A small network was shown many inputs. Here are its activations along a few directions, one row for each input.
In each table, some parts of the input vary, and every possible input appears once, in random order.
Descriptions start from the smaller parts, as in this example, which fits no table here: ring(8) and (point or (values(2) and line(4)) or line(9)).
Shared parts are said once, and a part with two or three values counts as separate values.

Other details of the inputs vary at random and push rows far along two fixed directions, the same in every table; ignore that.

Rows:
r1: [ -3 -23   5   9   9  33 -33  15   1  17  11]
r2: [ 22 -34 -21  -1  14  32 -11  -9  25  25  25]
r3: [ 19  39  18  -4  -2 -23  16   6   9  -2   1]
r4: [  5  18  23  -1   6 -33  21  -4   5  13  11]
r5: [ 17  24  11  -2  -8  -6  -3 -27  -2 -19  -7]
r6: [  0 -44 -17  -1  -2  14 -37  57 -33   7 -14]
r7: [-16 -30  -6  25  -5  45  -5  24  -6  -2  19]
r8: [-27 -75 -10 -14  11  12 -22  61 -22 -16 -27]
r9: [-21 -67 -17  -6   0   8 -23  64 -25 -21 -20]
r10: [-31 -36  -5 -19   6   2  -9  13  -2  -4  -1]
r11: [  1 -12  32  27 -12  34  -7  14  31  11  51]
r12: [  6  19  42  38 -15  34  -1 -14  54  14  66]
r13: [-11  38  -6  11   1  -5  24 -23   0   2  -9]
r14: [ 12 -12 -32 -26   4   1  12  -6  19  -9   5]
r15: [  6  45 -22   5  -7 -17  18   5 -20 -19 -17]
r16: [-25 -73 -11 -14  10  13 -23  61 -21 -18 -25]
r17: [  3  57 -12   2   5 -12  26 -13  -8 -14 -19]
r18: [ 11  26  17  -6  -1 -35  19   7   2   6  -9]
r19: [  7  32 -14  -9   1 -32  -7  -3 -13  14 -35]
r20: [-16   5  -9 -11   4 -22   0   2   6 -14 -21]
r21: [-15  16 -11 -13   2 -34   4  -2   4 -15 -28]
r22: [ -5  -9 -13 -16   8 -19 -12   9 -29  21 -20]
r23: [-10 -25  40  18   6  21   4  -7  28  27  53]
r24: [ -4  27 -14   1   4   0  17   5 -16 -13 -18]
r25: [  2  11   8 -13 -10 -18   5 -33 -15  -5  -7]
r26: [ -7 -13  25   6  -8  24  -7 -43  11   6  30]
r27: [ -6  -2  -1  -3  12   1 -18 -13  -6  27  10]
r28: [ -6   5  49  36  -4  23   6 -27  56  28  56]
r29: [  7  -4  17  24 -17  27 -17 -21  15 -11  28]
r30: [  3 -43   9  11 -15  27 -23  12 -12 -13   9]
r31: [ 21  43   6  -7  -8 -24   4 -28  -7 -24 -21]
r32: [  7 -22 -15  17  13  50  22 -25  31  14  37]
r33: [ 18  32 -23  -6  -6 -26 -14  19 -25  -4 -23]
r34: [-19   7 -11 -19   4 -25   5  -7  -1  -9 -11]
r35: [ 32  -2   0   3 -10  32   9 -63  46   2  39]
r36: [-10  27  -9   0   9  -8  26 -22 -14   2  -4]
r37: [  9  18   3 -14 -14 -30   5 -20 -18 -13 -34]
r38: [ 30  -3  13  14   6  24  21 -26  55  20  57]
r39: [  6   4  -9  -8   8  -4 -21  20 -17   6 -20]
r40: [  8   6   0 -19 -14 -28   3 -10 -25 -14 -37]
r41: [-18 -68  -2  -2   9  25 -36  43 -22  28 -17]
r42: [ -7 -10 -21  -5  -3 -19 -10  33 -13 -28 -19]
r43: [ -6  38 -15  -4   7 -27  31 -20 -22  -2 -18]
r44: [-11  18  -9   3   4   2  20  -5 -11   0 -15]
r45: [ 21  52  17  -8  -2 -36  21   4   7  -4  -9]
Each input here is: values(5) and (point or (values(2) and line(4))).
Changing only the values(5) part turns r41 into r18. The same change can be made to r19. Which row results? -> r28
Changing only the values(5) part turns r36 into r27. The same change can be made to r7. Which row results? -> r6
Change only the values(5) part in r22. List by row number the other rows that result. -> r4, r25, r34, r43

Rows:
r46: [ 25  51  -4  -6  -8 -26  29 -30   2 -17 -19]
r47: [-17  22  19  42  -2  51 -14 -48  45   4  42]
r48: [  3 -67  -7 -15   5  25 -26  38 -28  14 -14]
r49: [ 14 -18 -19 -11  -1  -5 -12  13 -22  10 -10]
r50: [-12 -39  11 -10   6   1 -13   7 -22  16  -4]
r51: [-13 -51   8 -15   0   4   7  27 -33  -4 -15]
r52: [ 14  24 -25  -1   6 -12  16  -3   4   3   4]
r53: [ -4  25  -4 -22   0 -39   9 -14   0 -16 -14]
r54: [ 17  12 -30 -19  -3 -34   1   7  -7 -20 -15]
r55: [ 33  58 -13   1 -12 -24  28 -35   5 -18   3]
r56: [-20   9  17  18  11  22  12 -33  34  19  44]
r57: [  1  33 -13   2  -1   2  -6  -8  -7 -15 -13]
r58: [  8  12  -7 -17  -2 -32   3  -9 -22   7 -27]
r59: [ -1   7   5  26  13  40   5 -27  43  17  46]
r60: [-10 -38 -12  -8  14  15   4  31 -10   9 -18]
r61: [ -9  55  -9  -4   2 -44  11 -18 -25 -19 -32]
r62: [-13 -71  16  -7  -2  12 -27  72 -10   1  -5]
r63: [  9 -10  13  -7  -4 -19 -12  37 -22  12 -15]
r64: [-4 28 33 30  1 20  6 -9 45 22 51]
r65: [  9  73 -24   1 -10 -22   5 -28  -4 -18  -3]
r66: [-17 -41 -11 -12   9   1   9  32 -19  11 -17]
r67: [  5  16  50  39 -11  32   2 -21  46  11  60]
r68: [  8   8 -17 -22   0 -30   3   4  -2 -16 -31]
r69: [  8  38 -16 -27  -5 -54  13 -15  -1 -20 -31]
r70: [ 18  16  -9 -18   2 -23  -1  -7 -16   6 -32]
r71: [  7 -52 -10 -11   0  17   1  36 -29 -10 -19]
r72: [-22  27  17  36  -7  28  -7 -49  34   6  36]
r73: [-10 -62   3   8   8  45 -24  14  22   2  24]
r74: [-17 -60  28  23  -9  58  -4  -9  23  10  42]
r75: [ -9  -7  10   9  -3 -12 -16  46 -23  -7 -18]
What do these inputs look like to the network? -> values(5) and (point or line(5))
Changing only the values(5) part turns r68 into r60. The same change can be made to r73. Which row results? -> r59
Start at r51 and move only the line(5) part, one step at a time. The first step leads to r74. Which rows follow, in order? -> r46, r71, r55
